A small network was shown many inputs. Here are its activations along a few directions, one row for each input.
Each table varies a few parts of the input and shows all the possible inputs, shuffled.
A made-up example of a description, with smaller parts first: one of 3 separate values, together with either a single point or one of 11 places along a line or (one of 5 places around a ring, together with one of 6 places along a line).
Shared parts are said once, and a part with two or three values counts as separate values.
In the rows, 128 means zero.

Other details of the inputs vary at random and push rows far along two fixed directions, the same in every table; ignore that.

A family of inputs:
r1: [102 126  97 164 161 114 161 141 171 102 125 126 111 179  94 147 109]
r2: [111 136  90 124 171 131 141 133 151 136 129 110 135 161  89 165 106]
r3: [105 120 100 156 158 113 164 139 165 100 130 128 114 182  99 145 114]
r4: [101 163 132  75  84 122  95  60 161 168 169 135 200 117 115 118 172]
r5: [165 121 171 111 106 145  96 130  55 138 123 131 116  77 170 113 144]
r6: [181 107 166 139 116 128  87 159  79 124 121 145 101  77 201  78 129]
r7: [110 133  99 123 132 127 149 126 155 120 128 138 145 148 103 137 123]
r8: [107 137  86 126 180 129 144 132 154 131 119 112 126 165  88 170 102]
r9: [177  81 130 188 146 141 188 235  68  63  63 152  51 111 157 127  65]
r10: [ 97 156 141  99  88 117  91  50 175 174 171 113 176 125 123 114 187]
r11: [163 123 170 109 103 141  95 130  54 142 133 128 123  82 165 108 137]
r12: [157 123 169 113 110 142  90 128  62 141 120 125 118  70 167 117 141]
r13: [107 122  96 166 159 116 163 135 175 110 117 122 110 179  97 147 108]
r14: [105 125 102 149 150 109 158 145 160 102 135 126 115 185 102 141 112]
r15: [ 98 159 135  76  88 133  96  53 173 172 160 123 190 109 115 116 171]
r16: [164 115 163 130  98 141 131 152  91 125 108 134 118  81 164 104 128]
Description of these inputs: either a single point or (one of 3 separate values, together with one of 5 places along a line).
- Change only the place on the line of 5 in r4. List by row number the other rows that result. => r7, r9, r15, r16

A family of inputs:
r17: [114 139 106 115 145 126 126 114 147 149 130 119 142 145 105 145 128]
r18: [109 140  95 129 165 126 137 128 153 126 126 126 134 153  93 159 109]
r19: [116 147 124 104 128 132 103  87 140 154 142 127 154 120 116 135 147]
r20: [127 112  94 159 150 111 172 174 151  93 115 152 122 172 109 129  97]
r21: [112 134  99 119 155 127 143 131 145 126 133 127 134 163  96 148 115]
r22: [110 136  96 125 162 127 134 127 149 128 128 126 134 153  96 155 110]
r23: [159  81 104 201 167 129 200 242 113  51  62 160  50 142 150 125  59]
r24: [196  89 211 178  91 129 118 161  56 106 107 127  67  68 226  75 138]
r25: [ 96 155 112  90 130 128 102  82 161 160 158 117 171 141  95 136 146]
r26: [173  92 183 179 104 125 122 167  66  95 110 136  62  95 191  91 129]
r27: [115 145 121  98 128 132 100  89 140 154 144 123 158 123 117 136 146]
r28: [ 99 156 112  88 127 123  99  82 163 171 155 112 173 137 101 141 149]
r29: [150 111 171 144  85 135 140 134  90 110 109 132 110  76 166 111 146]
r30: [113 146 125  97 123 130  97  87 139 154 147 125 159 117 121 136 147]
r31: [113 130  98 120 157 128 141 134 143 125 131 125 132 160 101 151 111]
r32: [102 159 127  87 115 124  92  72 160 177 158 110 178 124 108 134 159]
r33: [134 110 116 169 137 124 189 181 115  80  95 140  91 162 120 141  90]
r34: [138 137 186 112  53 141 107  80 115 151 142 121 153  70 162 103 183]
r35: [197 122 227 108  20 141  68 102  70 151 137 140 141   5 240  43 185]
r36: [111 133  97 124 158 130 138 128 145 129 128 125 132 157  95 147 112]
r37: [113 135  99 124 154 125 136 134 150 140 127 115 136 154 100 150 112]
r38: [104 140  98 105 152 125 132 118 153 137 144 121 147 163  94 151 121]
r39: [132 100 108 182 150 127 203 191 124  74  86 136  76 162 108 147  78]
r40: [116 146 136 100 119 132 100  94 132 153 148 121 158 116 121 126 146]
r41: [160 126 202 102  37 135  70  92  87 154 147 150 149  39 198  56 182]
r42: [122 127  99 134 158 131 146 141 140 132 114 120 123 155 103 149 109]
r43: [159  75 119 222 181 118 189 234 105  43  66 137  24 162 151 134  68]
r44: [100 153 118  87 129 123 106  91 156 154 162 118 169 141 101 137 145]
r45: [103 147 112  92 135 124 114 100 155 149 157 119 161 146  98 140 139]
r46: [102 147 106 102 137 131 116  93 158 150 146 123 158 146  96 138 139]
r47: [194  93 198 176  84 125 117 174  31  95 115 141  68  72 224  80 141]
r48: [111 132  96 126 161 129 138 135 145 126 127 123 132 158  95 147 108]
- Describe the family of inputs behind these rows. => one of 4 places along a line, together with either one of 3 separate values or one of 5 places along a line
- Change only the choice among 3 separate values in r35. List by row number the other rows that result. => r24, r34
- Change only the choice among 3 separate values in r26. List by row number the other rows that result. => r39, r41
